A small network was shown many inputs. Here are its activations along a few directions, one row for each input.
Each table varies a few parts of the input and shows all the possible inputs, shuffled.
Descriptions start from the smaller parts, as in this example, which fits no table here: one of 6 places along a line, together with either a single point or one of 11 places along a line or (one of 3 separate values, together with one of 5 places around a ring).
Shared parts are said once, and a part with two or three values counts as separate values.
In the rows, 128 means zero.

Other details of the inputs vary at random and push rows far along two fixed directions, the same in every table; ignore that.
These rows show it; all are for the same input, with only those details redrawn:
[219  96  78 100  98 216 118 119  83  88 123 128]
[221  95  77 100  99 217 118 119  82  88 122 128]
[ 51 197 118 100  54  80 116  97 159 138 124 101]
[118 105 197 193 199  89 111 212 117 136 177 178]
[ 53 196 118 101  55  81 116  98 158 137 125 102]

A family of inputs:
R1: [204  67  90 105 142 230 165  83 109  80  89 103]
R2: [ 72 200 117  79  70  75 106 104 176 196 108 108]
R3: [142 107 194 169 214  87 101 218 132 192 160 184]
R4: [106  87 197 194 216  83 107 187 104 109 175 173]
R5: [ 58 177 125 108  65  73 116  91 165 186 102 101]
R6: [233 114  71  73 106 218 108 135  94  98 132 139]
R7: [125  89 200 211 233  84 155 167 134 114 147 167]
R8: [ 54 185 142 110  83  81 134  50 163 106  99 107]
R9: [109  90 208 195 234  84 112 166 115  92 154 180]
R10: [ 53 176 127 117  95  93 159  53 176 130  93  94]
R11: [ 54 210  97  66  66  78  91 114 165 135 138 109]
R12: [ 60 178 122 106  62  75 117  89 165 185 100 100]
R13: [124  71 211 204 214  83 125 174 117 168 147 176]
R14: [ 42 177 108  99  77 100 144 113 175 161 116  69]
R15: [219  96  78 100  99 216 118 119  83  88 123 128]
R16: [104  71 198 198 228 106 152 198 129 145 162 145]
R17: [109  98 185 187 208  86  95 216 110 123 182 177]
R18: [ 48 182 114 111  71  80 151  78 152 125 113  91]
R19: [ 50 184 130 109  64  79 129  69 152 124 118  99]
R20: [113  85 195 208 221  98 148 187 123 146 164 160]
R21: [210  86  89 113 134 209 158  81  91  60  93 126]
R22: [218  90  64 108 113 228 142 122  93 113 115 111]
R23: [223  94  58 110 106 210 144 121  94 100 116 109]
R24: [221  98  63  71 129 235 135 149 109 123 122 104]
R25: [114 104 182 195 207  89 133 222 116 137 172 170]
R26: [ 58 178 109 119  71  76 156  72 163 134 113  82]
R27: [ 61 164 144 114  89  75 136  41 171 152  77 110]
R28: [236 115  53  82 114 211 134 137 104 110 125 119]
R29: [129 124 173 164 211  93 123 234 126 146 179 178]
R30: [ 56 164 133 113  69  72 130  59 160 171  95  99]
R31: [ 64 212 100  81  77  94 129 117 180 173 125  93]
R32: [127  73 221 204 230  84 131 153 129 150 128 185]
The inputs of R5 and R13 match in every part but one. If R25 is changed in the same way as R5 into R13, which row does it become? -> R18
What is each input in this table made of? -> one of 4 places along a line, together with either one of 2 separate values or one of 6 places along a line
Change only the place on the line of 6 in R8. List by row number the other rows that result. -> R1, R7, R9, R10, R21
A walk changes only the place on the line of 4. It starts at R10 and steps to R20. List the rest of the walk in order. -> R22, R31
A walk changes only the place on the line of 6. It starts at R24 and steps to R31. List the rest of the walk in order. -> R28, R29, R6, R11

A family of inputs:
R33: [ 45 195 112  74  63  87 133  37 175 117  88  87]
R34: [193  78 139 154 202 182 152 189 116 128 147 147]
R35: [ 83 106 173 184 178  98 139 174 130 123 162 132]
R36: [197  69 164 149 197 161 105 147  94 108 134 178]
R37: [ 40 169 145 127 125  53 148 111 183 183 110 101]
R38: [133 136 125 118 109 125 116  83 129 121 103 133]
R39: [144 100 146 149 139 136 125 120 108 134 122 143]
R40: [112  88 218 211 243  74 134 186 129 124 152 184]
R41: [ 87 120 195 193 197  72 119 223 120 139 186 167]
R42: [100 137 119 121  79 117 108 116 125 139 129 113]
R43: [155 137 105  85  99 152  96 106 117 107 122 137]
R44: [131 125 154 137 145 120 130 134 146 177 116 137]
R45: [182 139  39  43  64 221 134  50 114  59  95  87]
R46: [230  74  86 114 114 217 115 130  67 100 126 142]
R47: [ 76 185 114 105  50  85 132  50 155 142  97 100]
R48: [119 129 140 147 161 120 135 142 131  98 140 139]
R49: [185 115  72  99  82 186 157  54 109  87  87 101]
R50: [217 105  81 103 124 204 115 138  85  75 131 139]
R51: [224  67 139 166 176 167 116 179  75 109 155 179]
R52: [112 147 142 132 125  95 101 137 132 129 136 151]
R53: [241  84  65  96 137 224 124 164  85 119 134 126]
R54: [221  77  98 112 145 216 157 114 110 126  96 122]
R55: [ 91 104 192 195 192  82 113 221 117 137 185 157]
R56: [168 120  59  88  77 204 151  80 104  81 108  90]
R57: [ 55 165 138 132 141  72 145 148 173 167 140 107]
R58: [ 63 161 158 162 142  66 150 141 155 122 151 127]
R59: [166 111 142 136 153 142 116 176 125 166 139 153]
R60: [ 77 185  98  83  64  88 113 107 164 184 114  99]
R61: [ 97 141 179 162 183  84 124 219 151 172 170 153]
R62: [ 66 210  94  92  42  85 129  92 154 122 127  92]
R63: [133  99 114 129 109 155 146  87 117 111 104 101]
R64: [ 53 172 112 105  63  95 151  55 157 131  93  84]
R65: [102 157 107  96  87 108 127  85 157 179  97 100]
R66: [ 36 196 159 116 121  51 103 149 165 130 156 132]
R67: [144  79 158 165 152 137 120 134 104 135 129 141]
What is each input in this table made of? -> one of 5 places around a ring, together with either one of 2 separate values or one of 5 places along a line
The inputs of R66 and R45 match in every part but the place on the ring of 5. If R50 is changed in the same way as R66 into R45, which row does it become? -> R48

A family of inputs:
R68: [194 115  98 115 129 182 115 151 109 108 141 140]
R69: [ 63 155 203 179 208  31 114 250 152 176 193 174]
R70: [ 22 155 182 159 142  47 148 122 182 161 124 112]
R71: [210  46 166 188 239 164 143 160  89  85 142 175]
R72: [209  63 149 160 214 168 100 214  78 109 172 188]
R73: [ 20 167 186 161 124  40 116 124 160 145 133 132]
R74: [207  42 172 185 222 173 148 176  87 101 142 177]
R75: [165 127  59  67  69 206 160  28 131 101  70  72]
R76: [183 122  64  66  49 187 132  21 122 122  58  96]
R77: [178  82 127 127 139 177 126 102 101  87 111 139]
R78: [224  42 165 180 199 161 108 192  74 151 152 185]
R79: [ 45 115 227 220 215  42 138 200 156 171 161 155]
R80: [ 27 170 181 153 151  36 154 109 170 144 127 127]
R81: [203  39 149 183 211 172 133 206  77 128 165 159]
R82: [ 27 247  98  61  30  66 120 110 188 167 124  84]
R83: [173 154  43  42  37 204 106  74 114 101 104  98]
R84: [187 105  95 110 135 192 127 157 114 132 136 125]
R85: [182 127  58  73  39 190 126  32 114 129  63  95]
R86: [206 105 103 106 127 175 103 141 107 152 124 150]
R87: [167 129  53  68  55 191 157  35 116  87  75  85]
R88: [205  48 166 191 212 175 141 187  79 108 147 176]
R89: [193 113  91  99 132 191 120 176 115 137 140 123]
R90: [ 14 218 106  91  27  53 136  75 169 156 119  78]
R91: [ 20 159 184 154 138  31 124 112 164 135 129 132]
R92: [ 15 226  91  74  43  65 129  92 193 172 118  71]
R93: [162 123  43  77  52 200 151  47 117 106  77  69]
R94: [203  35 163 183 245 174 155 167  93 108 138 161]
R95: [178 159  38  46  38 206 130  81 119 112 104  93]
R96: [191 111  83  99 137 184 122 175 111 134 140 121]
R97: [198  84 128 126 151 170 133  86 109 128  93 144]
R98: [ 54 129 218 216 201  22 118 211 141 156 188 168]
R99: [193 113  91 115 133 175 117 149 105 106 141 138]
R100: [ 12 214 110 108  40  50 135  51 180 134  99  78]
R101: [ 54 120 235 218 218  30 133 182 159 140 160 170]
R102: [ 27 172 179 170 126  39 130 127 170 144 134 126]
R103: [168 131  44  66  34 207 139  67 114 120  97  69]
R104: [ 46 107 225 214 229  34 146 187 160 160 156 155]
R105: [ 29 177 175 153 113  41 131 150 158 166 154 126]
R106: [ 49 124 223 218 212  29 139 197 143 155 165 169]
R107: [  7 210 126  88  60  52 133  28 180 126  92  85]
R108: [199 124  94 104 126 181 109 169 110 114 144 137]
R109: [191 116  93  94 129 176  97 165  97 111 144 141]
R110: [211 113  99  96 125 174  97 160 108 157 127 147]
R111: [186  94 123 134 152 177 145  95 112  85 111 133]
R112: [ 20 236  95  72  37  59 128  90 183 160 122  86]
R113: [164 133  69  62  60 198 135  19 117  78  74  92]
R114: [188  98 108 134 118 177 123 134  95 104 138 131]
R115: [183  94 124 127 152 181 156 100 107  96 110 134]
R116: [ 23 169 173 151 116  31 108 142 149 153 155 130]
R117: [208  39 163 192 227 161 138 169  88  86 143 175]
R118: [ 23 241 104  58  29  64  96 103 183 157 125  89]
R119: [185 166  24  41  40 195 114  93 120 103 108  88]
R120: [199  40 164 188 216 165 118 178  70  94 148 180]
R121: [ 24 172 181 151 112  38 106 143 154 156 155 131]
What is each input in this table made of? -> one of 6 places along a line, together with either a single point or (one of 2 separate values, together with one of 4 places along a line)
The inputs of R116 and R109 match in every part but the place on the line of 6. If R81 is changed in the same way as R116 into R109, which row does it become? -> R96
The inputs of R99 and R71 match in every part but the place on the line of 6. If R68 is changed in the same way as R99 into R71, which row does it become? -> R111
Change only the place on the line of 4 in R84. List by row number the other rows that result. -> R68, R83, R95
List by row number the other rows that have the place on the line of 6 in common with R101. -> R70, R74, R76, R77, R87, R91, R104, R117

A family of inputs:
R122: [162 133  88  80 103 148 129  79 122 119 104 117]
R123: [148 127 116 113  86 151 127  89 112 121 100 128]
R124: [149 119 136 124 156 154 129 160 143 143 129 127]
R125: [152 103 156 159 136 139 120 116 111 111 126 147]
R126: [162 106 155 153 147 135 115 168 126 163 136 154]
R127: [152 113 141 139 136 140 120 137 113 152 130 150]
R128: [159 115 125 127 165 132 119 136 121 138 126 149]
R129: [150 110 139 146 160 125 120 112 125  99 122 146]
R130: [ 92 130 142 148 135  96 101 175 118 126 165 133]
R131: [102 170 107  86  93 136 115 127 140 104 138 113]
R132: [145 137  90  82 106 179 136  97 132 124 107 106]
R133: [153 133  83  97  90 161 160  92 118 116 115 100]
R134: [110 172  91 106  79 124 132 131 130 106 145 107]
R135: [134  86 137 153 150 134 130 139 105 122 125 134]
R136: [141 129 101 130 102 152 154  87 125  89 115 104]
R137: [105 107 161 168 164  95 119 184 142 172 147 133]
R138: [102 135 100 110  94 128 126 102 131 150 115  98]
R139: [103 129 109 105  92 121 133  95 126 140 117  96]
R140: [ 21 214 147 116 104  21  97 136 174 143 150 131]
R141: [134 111 144 130 158 148 139 135 125 109 121 138]
R142: [131 107 104 128  99 152 128  82 116 100 111 100]
R143: [141 112 129 151 146 135 156 138 116 111 127 134]
R144: [157 113 135 159 163 135 146 180 132 148 143 133]
R145: [149 114 124 149 158 141 150 154 118 137 140 134]
R146: [153 100 165 149 153 127 125 146 106 144 140 157]
R147: [124 137 145 138 159  92 115 157 155 162 131 143]
R148: [ 23 213 152 118  64  41  98 127 162 152 147 125]
R149: [ 97 123 173 158 170 112 133 134 147 107 138 139]
R150: [150 131 101 101 113 139 127  87 123 108  96 128]
R151: [139 111 144 119 161 147 140 138 125 124 134 134]
What is each input in this table made of? -> one of 5 separate values, together with either a single point or one of 5 places along a line
The inputs of R138 and R127 match in every part but the choice among 5 separate values. If R142 is changed in the same way as R138 into R127, which row does it become? -> R125
Change only the place on the line of 5 in R149. List by row number the other rows that result. -> R124, R132, R141, R151
Change only the choice among 5 separate values in R143. List by row number the other rows that result. -> R123, R135, R141, R150

A family of inputs:
R152: [127 154  72  91  67 155 130 120 120 106 135  93]
R153: [138 148  58  69  68 184 162  63 144 115  86  69]
R154: [179  61 144 176 180 166 140 145  81  75 143 150]
R155: [ 58 154 178 152 112  50 110 101 146 152 121 142]
R156: [ 53 172 103 111  75 100 162  87 168 149 107  71]
R157: [133 147 131 126 143 115 113 170 130 130 153 147]
R158: [210 100  65  71  72 216 115  43  90  83  80 114]
R159: [ 43 162 193 167 157  32 126 128 161 132 139 151]
R160: [ 61 170 150 132 134  66 147 123 178 170 120 115]
R161: [ 74 199 103  85  37  87  99 102 155 165 120 105]
R162: [213  57 142 159 180 175 132 160  97 158 125 156]
R163: [208  58 141 147 194 179 130 162 104 148 126 153]
R164: [100  90 221 215 239  79 132 193 122 103 171 180]
R165: [130 136 136 121 136 118  94 168 126 146 149 148]
R166: [192 113  84 101 127 199 126 153  98  88 144 126]
The inputs of R157 and R166 match in every part but one. If R160 is changed in the same way as R157 into R166, which row does it become? -> R153
What is each input in this table made of? -> one of 3 separate values, together with one of 5 places along a line
Change only the place on the line of 5 in R158. List by row number the other rows that result. -> R154, R155, R159, R164
